A small network was shown many inputs. Here are its activations along a few directions, one row for each input.
In each table, some parts of the input vary, and every possible input appears once, in random order.
Descriptions start from the smaller parts, as in this example, which fits no table here: one of 5 places around a ring, together with either a single point or one of 9 places along a line or (one of 3 separate values, together with one of 6 places along a line).
Shared parts are said once, and a part with two or three values counts as separate values.
In the rows, zero is written as 128.

Other details of the inputs shift rows strongly along two fixed directions, in all tables alike. That doesn't count.

Table:
x1: [126 117 110 155 180 127 170 146 187 119 140 134 100  98 106]
x2: [136 135  93 128 148 127 150 107 145 136 124  64  63  87 110]
x3: [152 107 119 141 158  80 145 124 184 110 109 148 112 101 112]
x4: [104 105 156 135  74 153 119 137 133  58 122 109 191 119 138]
x5: [134 126 105 174 185 135 143 143 160 119 140 142 105  98 106]
x6: [202 209 123  68 174 156 125 129 102 243 174 129  59 173 129]
x7: [124 117  83 156 143 102 154 175 153 111 127 175  99 107 107]
x8: [129 130 135 145 172  81 148  83 167 138  83 130 105 105 127]
x9: [154 126 106 171 168 125 135 160 164 101 123 156 112  96 108]
x10: [113 134 117 126 177 124 167 110 151 156 100 100  79  87 123]
x11: [ 69  97 174 139 114 116 119  89 100 115 109 127 191 146 160]
x12: [218 203 108  63 148 158 145 133 138 220 221 124  57 166 123]
x13: [205 205 139  71 171 128 115 102 110 252 176 153  70 174 141]
x14: [ 89  99 171 134  98 107 110 107 107  98  92 141 200 148 162]
x15: [125 112  96 170 182 115 165 146 159 122 152 142 104 113 110]
x16: [217 199  94  78 151 145 140 135 113 223 232 134  59 182 126]
x17: [ 87 107 172 113  96 145 124 134 122  87  76 106 186 133 146]
x18: [ 72  74 175 124 112 139 130 107 137 104 139 121 188 129 143]
x19: [147 138  82 133 107  97 135 141 149 103  78  99  78  93  94]
x20: [ 70 109 173 106  73 118 110 115 123 103  73 152 180 131 154]
x21: [100  86 167 139 103 136  95 125 116  86 124 144 198 128 143]
x22: [148 133  68 148 109  89 131 141 125 112  92 110  85 112 100]
x23: [ 75 114 169 138 119 162 107 114  92 105  98 103 180 132 142]
x24: [ 93 115 138 147  61 160  92 144 100  70 114 138 180 114 132]
x25: [130 128 166  57 109 163 122 125  83 208 229 142 154 202 163]
x26: [157 145  80 153 112 110 110 137 126 108  81 111  84  99  96]
x27: [148 114  95 166 165 104 157 165 164 105 136 157 111 112 112]
x28: [133 157 197  39 103 167 120 101  95 220 179 131 150 193 177]
x29: [ 83 103 156 138  91 164 126 117 128  74 140  96 183 119 137]
x30: [171 134  86 168 139  96 140 136 148  97 126 132 108 110 110]
x31: [126 117 112 148 181 114 133 102 147 155 146 137  98  90 118]
x32: [ 80  91 154 129  82 135  93 134 108  93 116 163 184 124 137]
x33: [188 166 162  44  56 174  99 151  89 154 168  85 150 210 142]
x34: [ 95 114 166 134 102 153  98 132  99  89  80 116 188 133 144]
x35: [104  95 135 140  68 136 108 132  92  71 108  77 181 140 137]
x36: [138 142 131 161 177  90 120  85 141 140  90 139 108 108 124]
x37: [ 91  72 157 136 100 117 117 128 116  88 133 144 200 141 147]
x38: [ 69 103 156 124  77 107 108 116  99 105  85 161 185 143 157]
x39: [145 141  89 145 116 103 141 146 165  95 104 141  93  87  99]
x40: [148 137  74 160 118  94 138 146 139 103 117 151  97 105 104]
x41: [ 46  80 144 138 123 174 147 146 116 115 177 125 174 122 150]
x42: [149 133  86 171 157 106 147 117 143 111 143 119  99 111 109]
x43: [133 130 181  40 104 177 127 122 109 210 221 134 152 190 161]
x44: [112 131 104 141 178 111 161 113 124 159 115 110  84 104 127]
x45: [111 117 106 141 182 142 177 143 183 145 158 129  88  84 115]
x46: [ 86 101 156 131  98 132 121 135  97  90  89 115 191 145 149]
x47: [132 129  94 161 147 122 133 170 154 107 114 174 100  91 102]
x48: [155 141 128 158 162  81 112 102 148 122  71 153 117 108 126]
x49: [157 177 177  54  73 151  73 133  77 187 143 179 157 210 160]
x50: [177 144  97 174 142 117 119 131 148  92 114 132 109  95 107]
x51: [129 107  91 145 138  70 139 135 147 121 115 175 105 111 111]
x52: [ 74 111 145 145 102 184 106 112 101  97 155 101 173 104 144]
x53: [145 161 170  62 107 168 118 136  65 191 175 120 156 225 156]
x54: [127 135 120 140 174 109 159 112 157 130  81 104  94 103 113]
x55: [136 130  80 143 151 115 145 109 121 140 138  76  68 105 115]
x56: [134 104 106 158 176  82 149 108 150 135 141 142 108 119 115]
x57: [ 83  93 137 143  86 146 115 113  85  84 126  65 170 140 136]
x58: [151 134 132 139 157  71 138 102 174 121  67 144 112 107 128]
x59: [122 140 104 127 135  96 147 142 155 118  54 137  90  98 109]
x60: [178 141  91 161 134 112 112 126 133 100  90  92  93 103 102]
x61: [ 91 110 150 159  98 172 101 114 104  76 139 106 185 119 136]
x62: [147 118 111 151 164 115 161 165 192  99 122 148 107  96 107]
x63: [199 190 112  84 179 174 136 160 131 230 226 155  69 167 123]
x64: [208 188 109  62 133 138 146 195 155 196 187 186  66 176 110]
x65: [152 144 171  33  66 151 105 156 107 178 185 174 155 206 147]
x66: [153 167 153  62  85 204  87 124  61 184 198  80 131 189 149]
x67: [ 53  96 172 126 116 128 127  87  94 137 125 122 177 128 169]
x68: [152 135  96 143 146 112 144 110 150 113 106  68  78 102 100]
x69: [ 93 107 147 146  89 168  93 109  86  82 116  67 169 127 132]
x70: [123 134  89 142 137  86 143 142 130 123  70 147  96 114 114]
x71: [ 80  85 168 143 119 145 103 107 112 103 140 130 191 128 140]
x72: [130 146 100 147 141 106 121 139 132 119  58 147  96 100 109]
Description of these inputs: one of 3 separate values, together with one of 4 places along a line, together with one of 6 places around a ring.
- Changing only the place on the line of 4 turns x2 into x68. The same change can be made to x16. Which row results? => x42
- Change only the place on the ring of 6 in x67. List by row number the other rows that result. => x16, x25, x41, x44, x55
- Change only the choice among 3 separate values in x8. List by row number the other rows that result. => x11, x36
- Change only the place on the line of 4 in x62. List by row number the other rows that result. => x1, x45, x64
- Change only the choice among 3 separate values in x31. List by row number the other rows that result. => x25, x43

Table:
x73: [129 133 142 116 116 126 120 126 118 131 117 131 140 142 136]
x74: [140 136 131 122 106 136 114 133 117 124 131 128 137 143 129]
x75: [122 126 134 119 131 142 133 127 119 141 156 124 136 140 136]
x76: [122 130 130 125 117 144 122 130 118 125 136 121 133 130 129]
x77: [128 129 139 113 112 123 122 128 121 132 119 135 138 140 135]
x78: [117 123 144 123 130 136 127 126 127 131 129 133 142 132 135]
x79: [136 134 133 124 109 134 119 135 122 115 124 123 140 138 129]
x80: [118 123 141 119 125 133 129 128 130 136 134 137 140 133 135]
x81: [131 135 139 114 115 126 115 124 115 136 124 136 138 144 137]
x82: [243 197  66 121 216  77 161 133 173 213 151 165   7 133  93]
x83: [126 127 138 118 129 143 126 123 119 144 156 123 134 138 136]
x84: [122 128 142 119 129 135 123 124 123 138 138 139 140 136 137]
x85: [115 124 130 124 114 141 127 134 124 119 132 119 134 126 129]
x86: [127 126 139 117 131 145 130 126 122 142 151 118 134 139 134]
x87: [123 127 136 122 118 123 121 128 118 129 118 135 138 140 134]
x88: [126 131 132 123 118 146 125 135 120 128 134 116 133 132 130]
x89: [ 98  93  88 201 152  84 142 120 162  59  61 118 113  54 100]
x90: [116 122 137 119 126 140 133 125 127 135 150 121 136 134 133]
x91: [100  92  92 196 147  84 143 120 166  57  60 118 113  52 103]
x92: [120 127 127 125 119 143 126 136 117 125 137 121 134 132 130]
- Changing only one part turns x83 into x81. The same change can be made to x86. Which row results? => x73
- What do these inputs look like to the network? => one of 4 separate values, together with one of 5 places around a ring

Table:
x93: [ 74  78 169 160  77 125  96  95 101  57  88 107 205 114 139]
x94: [107  97  84 178 173  97 174 135 183  86  96 106  86  55  88]
x95: [160 156 149  64 117 153 147 141 127 194 202 132 120 182 142]
x96: [ 79  78 109 205 181  80 151 118 172  99  83 164 121  64 121]
x97: [ 80  96 132 148 124 147 145 127 131 114 159 145 156 111 135]
x98: [227 188 113  84 151 163 122 156 127 191 206 133  87 171 115]
x99: [ 42  66 139 153  98 170 131 145 111  64 141 122 196 101 127]
x100: [154 120  69 166 184  43 163 124 203 110  62 149  55  64  90]
x101: [ 72 110 163  94  72 149 112 119 111 110  82 122 177 127 146]
x102: [196 189 129  77 163 118 122 116  97 225 170 151  86 189 136]
x103: [ 90  94 155 126 136 114 143 122 141 128 111 137 161 120 150]
x104: [183 128  50 197 204  82 149 107 174 113 105  93  45  61  87]
x105: [ 83 101 147 128  69 153 111 165  99  74 128 151 186 145 143]
x106: [130 135 167 110  67 170  94 156  95  95 141 131 190 163 151]
x107: [160 157 145  61  77 151 118 172 108 149 154 138 144 200 138]
x108: [ 56 105 174 103  94 168 131 120 108 119 131  96 160 120 154]
x109: [ 50  54 111 203 130  84 131 125 162  40  59 156 154  49 118]
x110: [158 171 164  47 133 149 130 125 102 210 148 142 119 178 157]
x111: [216 199 116  66 123 113 107 129 100 216 165 154  80 190 122]
x112: [ 68  83 171 155  87 137  94 121 123  53  94 133 206 104 140]
x113: [206 176  59 132 187 108 140 133 140 188 152 114  23 120  96]
x114: [191 180  82 113 180 121 158 142 161 189 133 111  14 117  90]
x115: [103 123 172 111  98 183 111 125 109 123 182 122 190 158 154]
x116: [ 78 109 133 142 121 139 125 106 108 116 138 102 143 113 146]
x117: [160 149 154  85 109 169 107 110  92 167 199 107 148 194 154]
x118: [124 157 142  80  72 162 119 150 107 139 109 118 140 168 137]
x119: [ 56  77 177 163 119 132 108  84 101  72  97 107 209 131 147]
x120: [178 170 167  89 144 150 107 130 116 192 178 160 141 197 144]
x121: [194 142  54 204 176  54 148 115 169  96  67 115  54  69  86]
x122: [166 150  44 194 174  56 149 124 162 114  61 125  42  64  84]
- Changing only one part turns x106 into x107. The same change can be made to x98. Which row results? => x94
- What do these inputs look like to the network? => one of 5 places around a ring, together with one of 6 places around a ring
- Change only the place on the ring of 5 in x118. List by row number the other rows that result. => x101, x108, x110, x114
- Change only the place on the ring of 5 in x117. List by row number the other rows that result. => x93, x104, x119, x121
